These are the activations of a small neural network, seen along a few directions. Each row is one input.
In each table, some parts of the input vary, and every possible input appears once, in random order.
A made-up example of a description, with smaller parts first: ring(5) and (point or line(9) or (values(3) and line(6))).
Shared parts are said once, and a part with two or three values counts as separate values.

Other details of the inputs shift rows strongly along two fixed directions, in all tables alike. That doesn't count.

Rows:
R1: [-58 -52  -6   1  35  41  26  21 -56 -47 -10 -10  17 -37]
R2: [ 16   1 -13 -59 -20  59  27  31   1 -44 -39  68  83  84]
R3: [-53 -55   2  35   7   2  -4 -40 -63 -14  50 -93 -69 -97]
R4: [ 45  51 -25 -24 -40 -44 -13 -43  26  58  39 -25 -16  20]
R5: [-34 -48  45  37   0  50   5  39 -28 -46 -12 -17 -15 -48]
R6: [-23 -60  17  28   1  43   7   8 -15 -61 -36 -25 -11 -45]
R7: [ 17  59 -15 -24  15 -87 -18 -15   6  37  -4  -7 -13  64]
R8: [ 67  96 -11 -16 -31 -88 -36 -50  60  93  25 -22 -38  40]
R9: [ 52  -7   3 -44 -46  76  30  17  21 -48 -27  65  61  61]
R10: [ -2  58  -6   0  39 -77 -12 -12   9  52   0   8 -14   9]
R11: [-17 -43  15 -14  13  77  37  24  -2 -44 -17  40  52  -9]
R12: [  8 -42   9 -29 -53  98  13  -1 -11 -63  -8   3  25  25]
R13: [-74 -67  13  30  42 -30  -6   7 -80  -4  45 -82 -45 -81]
R14: [ 37  57  38 -29 -16  23   4  47  72  24 -24 103  69  67]
R15: [ -59  -77  -13   22   34  -31    9  -18  -73  -12   22 -115  -42  -55]
R16: [-31 -57  23  18  -7  54  16  33 -46 -43  12 -10  -1 -56]
R17: [ -6 -21  37   8 -25 104  11  11  21 -48 -28  21  15 -13]
R18: [ 46  35 -27 -12 -15 -63   2 -31   9  49  26 -23 -15   8]
R19: [ 49  95 -66  97  34 -69 -43  -1  78 104  46 102 -52  14]
R20: [  6  12   6   7 -22  -8 -24 -29  22   6  -1 -24 -29 -18]
R21: [ 37  49 -26 -25 -33 -51 -23 -49  32  52  37   1 -18  -5]
R22: [ -30  -19    0   27   38  -75  -14  -27  -29   28    8 -101  -57  -23]
R23: [-32  -4  -9   3  26 -24  -8   6 -12  -9 -34  -6   3  -2]
R24: [ 20  -6  -1 -42 -17  19  21   3  10 -18  -7  32  47  61]
R25: [-10 -46  30 -13  -2  65  17  23   0 -62 -47   7  34  45]
R26: [ 26  12  27 -35 -58 104   8  35  32 -17  -1  81  61  22]
R27: [ 48  40 -11 -54 -22  15  18   9  68   9 -20 100  87  60]
R28: [  5 -29  35  14  -2  84  25  26  14 -53 -41  34  22 -17]
R29: [ 70  95  -4 -31 -38 -82 -39 -53  57  75  26  -3 -41  61]
R30: [  2  63 -17 -23  18 -80 -16  11  -9  63  38  24   9  14]
R31: [ -9 -10 -68 106  36  30 -14  21   6  14  46  68 -30 -40]
R32: [ 37  45 -14  -1   2 -61   4 -32  14  48  40   9 -18 -22]
R33: [-19 -44  23  -2   8  63  13  26  17 -54 -56  25  45   6]
R34: [-58 -61 -20  -5  22  29  14  16 -53 -56 -23 -17  23 -30]
R35: [-30   4  27  38   4 -46 -45 -23 -31  35  44 -79 -82 -64]
R36: [-39 -14 -40   3  37 -79  -5 -21 -66  25  24 -90 -38 -23]
R37: [ 44  42  -5   4  -6 -64 -11 -23  26  47   0 -28 -31  14]
R38: [ 24  69  20 -38  -8  17   1  58  51  20 -35 109  71  73]
R39: [  7 -46  -1  -9 -24  73  25  15   1 -63 -26  32  44 -18]
R40: [ -76  -57   -8   33   47  -39   -3   -2  -76  -17  -15 -114  -55  -39]
R41: [ 12  45  11   6  33 -70 -10 -22  30  55  10   3 -17   1]
R42: [-14 -61  24  17  -7  44  10   6 -32 -69 -28 -44 -22  -6]
Description of these inputs: values(2) and (point or (line(4) and line(5))).
Changing only the values(2) part turns R24 into R25. The same change can be made to R9. Which row results? -> R42
Changing only the values(2) part turns R3 into R17. The same change can be made to R4. Which row results? -> R8
Which other rows does R29 become when the values(2) part takes its other values? List them by row number. -> R12
Which other rows does R7 become when the values(2) part takes its other values? List them by row number. -> R2
